A small network was shown many inputs. Here are its activations along a few directions, one row for each input.
In each table, some parts of the input vary, and every possible input appears once, in random order.
A made-up example of a description, with smaller parts first: ring(5) and (point or line(9) or (values(3) and line(4))).
Shared parts are said once, and a part with two or three values counts as separate values.

Other details of the inputs vary at random and push rows far along two fixed directions, the same in every table; ignore that.

A family of inputs:
r1: [ 19  13  -7  -4  -3   8  -1   0   6  13 -13   0   3  -2]
r2: [ -7  -3  11   1  11   3  13   7  -6 -48  23 -11 -37  -5]
r3: [ 12  12  -3 -18   2  -5 -18  -9   8  11 -14  -3   5  -4]
r4: [ 20  13  -9  -3  -6   7  -4   1  10   9 -15   0   6  -8]
r5: [-53 -31  16  29  -5 -21  12   8  -4  27  -2  19  26  13]
r6: [ -7  -2  11   1   6   2  13  -2  -8 -43  27  -9 -39   4]
r7: [ -5  -2  13  -3  13   5  15   6 -11 -41  20 -11 -39   2]
r8: [ 19  19 -16  -2  -2   6  -5  -2   2   9 -11   0   9  -6]
r9: [ 20  13 -10  -2  -5   5  -2   2   8  11 -12   1   4  -5]
r10: [ -8  -9   9   3   5  -1  12   5  -5 -47  30 -12 -36   7]
r11: [-43 -27   9  41 -13 -12  28  17  -3  25  -1  19  23  10]
r12: [-51 -33  18  28 -11 -23  12   5   0  29  -2  20  23  15]
r13: [ 17  17 -15  -1  -3   8  -5  -3   3   6 -13   0  11  -9]
r14: [ 17   9  -8 -17   2   4 -19  -4   1  14  -8  -7   9 -11]
r15: [ -3  -3  15  -4   9   4  14   3  -7 -41  21 -11 -42   4]
r16: [-47 -37  15  30 -10 -17  14   7  -7  29   5  17  29   8]
r17: [ 20   8  -7 -19  -2   3 -19  -7   5  14  -7  -6   6  -9]
r18: [ 19  12 -14  -2  -1   9  -5   1   2  10 -10  -4  11   2]
r19: [-51 -35  15  27  -5 -18  13   6  -3  28   2  23  28  10]
r20: [-49 -37  16  26 -11 -19  14   4   0  29   2  24  25  13]
r21: [-10  -8   8   5   8   2  11   6  -7 -50  28 -12 -31   2]
r22: [ 18   7  -3 -21  -1   2 -17  -8   5  14  -8   0  10  -8]
r23: [ 18  15 -13  -1  -8   6  -5  -5   7   7 -13   2   8  -6]
r24: [ 20  16 -10  -4   2   9  -2   3   2  12 -14  -2   6  -5]
r25: [ 20   9 -14  -1  -9   7  -6   0   9   6 -11  -2  11  -1]
r26: [-16  -4  17 -13  19  -9  -2  -2  -7 -45  24 -14 -36  -1]
r27: [-14 -11  19 -11  15  -8  -1  -4  -4 -42  28  -7 -37   0]
r28: [ -8 -13  18 -12  10  -4  -1  -4  -7 -39  31 -11 -34  -3]
r29: [ 21  10 -11  -5  -5   9  -4  -2   3  11 -13  -4   6   6]
r30: [-16 -10  17 -10  20  -7  -1  -2  -7 -43  27  -8 -34  -2]
r31: [ 20  19 -13  -6   0  10  -4  -4  -2  10 -16  -2   7  -2]
r32: [-43 -26   7  42 -20 -14  27   9  -2  24   2  21  22  14]
r33: [ 21  17 -11  -7  -5   9  -3  -7   1  11 -15   0   3   0]
r34: [ 17  18 -13  -2  -1   8  -3  -3   0  11 -12  -1   9  -3]
r35: [ 19   8  -4 -21   1   1 -19  -9   6  13  -9   3  10  -6]
r36: [ 16   8  -4 -19   4   3 -17  -6   2  13  -8  -1  13 -10]
r37: [ 21  13 -13  -5   0  10  -5   1  -1  10 -13  -5   9   3]
r38: [ 19  13 -16  -1  -2   6  -6   3   4   9  -9  -3  12  -1]
r39: [ 20  10 -12  -3  -5   8  -5  -1   5  10 -10  -3   8   4]
r40: [ 18  10  -5 -20   6   2 -20  -7   2  12 -10   2  13  -9]
Each input here is: values(2) and (line(8) or (values(3) and line(4))).
- Changing only the values(2) part turns r16 into r28. The same change can be made to r37. Which row results? => r29
- Changing only the values(2) part turns r1 into r24. The same change can be made to r22. Which row results? => r36
- Which other rows does r37 become when the values(3) part takes its other values? List them by row number. => r7, r31
- Which other rows does r39 become when the values(2) part takes its other values? List them by row number. => r18
- Which other rows does r19 become when the values(2) part takes its other values? List them by row number. => r20

A family of inputs:
r41: [ 39  21 -20 -16  -9   7 -34 -17  11  19  -8  -2  29 -10]
r42: [  7   2  -8 -14  21   7 -13   8  -2 -37  22 -17 -23 -17]
r43: [ 11  17   2   0  -3  11   5   2  -5 -43   6 -13 -42  -7]
r44: [-38 -35   9  20 -15 -19  10  -6  -7  -9  25  12   2  23]
r45: [-35 -46  29  19 -12 -11  23   2  -7  -2  23  19  -5   1]
r46: [ 25  13  -4  -3  11  20  15   9   1 -42  18 -14 -29  15]
r47: [ 23  11  -5   1   7  17  11   7  -2 -47  16 -16 -28  11]
r48: [-29  -4  -6  20  -4  -7   5   8   2  46 -29  28  52 -12]
r49: [ 17  -4   5 -17  24   8  -8   7 -10 -30  18 -17 -30 -10]
r50: [ 31  30 -14 -30   9  15 -19  -4  -9  31 -26  -4  21   0]
r51: [-41 -29  19  26  -6 -22   9  11   1 -11  24  -2   7  11]
r52: [ 19  -5   7 -30   2  10 -10 -10  -8 -26  28 -12 -29   5]
r53: [ 24 -13   6 -22   6  11  -8  -7  -8 -32  27 -12 -23 -10]
r54: [-38 -23  10  41 -11  -4  38  13   1 -16  12  15 -13  14]
r55: [ 11   1  13 -23   4   8  -9 -22   4 -31  16  -8 -36  -3]
r56: [-48 -32  19  21 -10 -19  19  16   7 -11  17   8   0  -4]
r57: [ 33  24 -30 -18   6   0 -29  -9   7  23 -25  -3  17   3]
r58: [-35 -27   3  41 -10   0  33  16  -6 -17  17   6  -4  21]
r59: [ 13   5  -2 -22   7  -9 -12  -6   2 -40  15 -20 -27   9]
r60: [-41 -19  15  33  -5 -10  42   5 -14   0  25   9 -13   4]
r61: [-26   3   1  25  -3 -15   1   1   2  47 -29  27  52  -2]
r62: [ 34  30 -11 -17  -5  -5 -27  -7  24  21 -24  -4  21 -16]
r63: [ 18  -3  17 -24  10   0  -2   3   3 -33  12 -14 -35 -14]
r64: [ 41  17  -9 -32 -13  11 -21 -16  10  33 -18   8  10  -6]
r65: [ 40  33 -28  -8  -7  17  -9  -5  -3  28 -17 -13  18 -12]
r66: [  1  20   2 -21  23  -7  -4 -12  -8 -41   4  -3 -31  -1]
r67: [-13  -4 -15  38 -28  -3  18  10   9  44 -33  22  36   4]
r68: [  3  18  15 -29  21   6   0  -4 -14 -28   8  -7 -36  -2]
r69: [ 34  17 -14 -24  -2   8 -26 -11  15  27 -28 -17  18   1]
r70: [  4  15  -5 -20  24  -3  -8  -9 -15 -40  10 -12 -22   5]
r71: [-18 -14   0  18  -1  -2   6  10 -13  53 -25  18  54   1]
r72: [ 33  28  -7 -23  13  12 -15  -5  -2  26 -34   5  19 -21]
r73: [  9  -1  -3 -20   9   3 -11   7   6 -41  22 -22 -19 -14]
r74: [-39 -37  25  11  -8 -14  19  15  -8   0  21   0  -4  24]
r75: [ 49  35 -21  -6  -3  21   3   2  20  19 -29   7  12   3]
r76: [-49 -20  17  28  11 -16  13   8 -17 -12  18   7  12   9]
r77: [-42 -27  23  26 -14 -19  12  -4   2  -9  28  18   2   4]
r78: [-42 -33  20  17   3  -9  16  16 -15   5  22   4  -9  22]
r79: [-17   1  -7  32 -24  -4  22   2  -1  57 -21  17  36  -3]
r80: [-13  -6 -14  40 -31   3  10  12  -4  45 -28  12  43  12]
r81: [ 16   9 -11   1   2  12   5   5  -6 -46  13 -20 -33   1]
r82: [-46 -23  13  24   2 -26  16   4  -2  -7  10  16 -13  16]
r83: [ 38  22  -5 -32  -8   4 -19  -3  15  33 -28  -2   9  -3]
r84: [-19  -9  -4  17 -24 -25   2  -1  17  49 -30  21  41  14]
r85: [ 34  26 -23 -11   9   3 -33  -3   9  23 -18  -6  24 -11]
r86: [ 10   9  13 -25  17   4  -5   1  -4 -23  13  -9 -45  -1]
r87: [-47 -21  21  31   6 -22  12   9   0  -6  18  13  -5   2]
r88: [ -1  16  12 -22  26   6  -3 -14  -7 -33   1 -11 -35  -5]
r89: [-19 -17  -7  19 -28  -6   1  -1  14  48 -14  30  49 -10]
r90: [ 29  25 -23 -17   6   8 -25   1  17  24 -25   3  17 -28]
r91: [  2   9  -4 -17  26   8  -8   4 -13 -42  16 -14 -14 -17]
r92: [-51 -25  19  20  11  -7  19   0 -18  -5   8   2   1  18]
r93: [ 43  31 -29 -10  -2  17  -5  -8  -4  31 -13 -10  18 -10]
r94: [ 15   1  13 -17  22   4  -4   4  -4 -28  12  -9 -39 -16]
r95: [-41 -29  16  19 -16 -23  14  -9  -1 -10  19  21  -6  16]
r96: [-22 -16  -6  22  -6  -5  -2   1   4  60 -26  10  41  15]
r97: [ 37  13 -28 -21 -11  15 -29 -10  12  18  -9  -1  30 -19]
r98: [-15  -2  -6  33 -30  -3  19   7   2  52 -29  18  35   3]
r99: [ 20  -9   9 -23  12   4  -6   6  -3 -34  18 -23 -25  -8]
r100: [-39 -25  11  37 -15  -5  31  15 -18 -10  19  -2  -6  15]
r101: [  8   6  16 -23  10   0  -7 -10  10 -32   7 -20 -39  -2]
r102: [ 38  12 -16 -24  -8  16 -28 -23  10  27 -18  -5  20   0]
r103: [  5   9  10 -18  21   3  -8 -10   3 -28   6 -14 -44  -3]
r104: [ 48  34 -22  -2  -8  19  -2   0  17  15 -32   4  13  -1]
- What do these inputs look like to the network? => values(2) and (line(8) or (line(4) and ring(6)))
- Changing only the values(2) part turns r46 into r75. The same change can be made to r96. Which row results? => r103
- A walk changes only the line(4) part. It starts at r88 and steps to r103. List the rest of the walk in order. => r101, r55
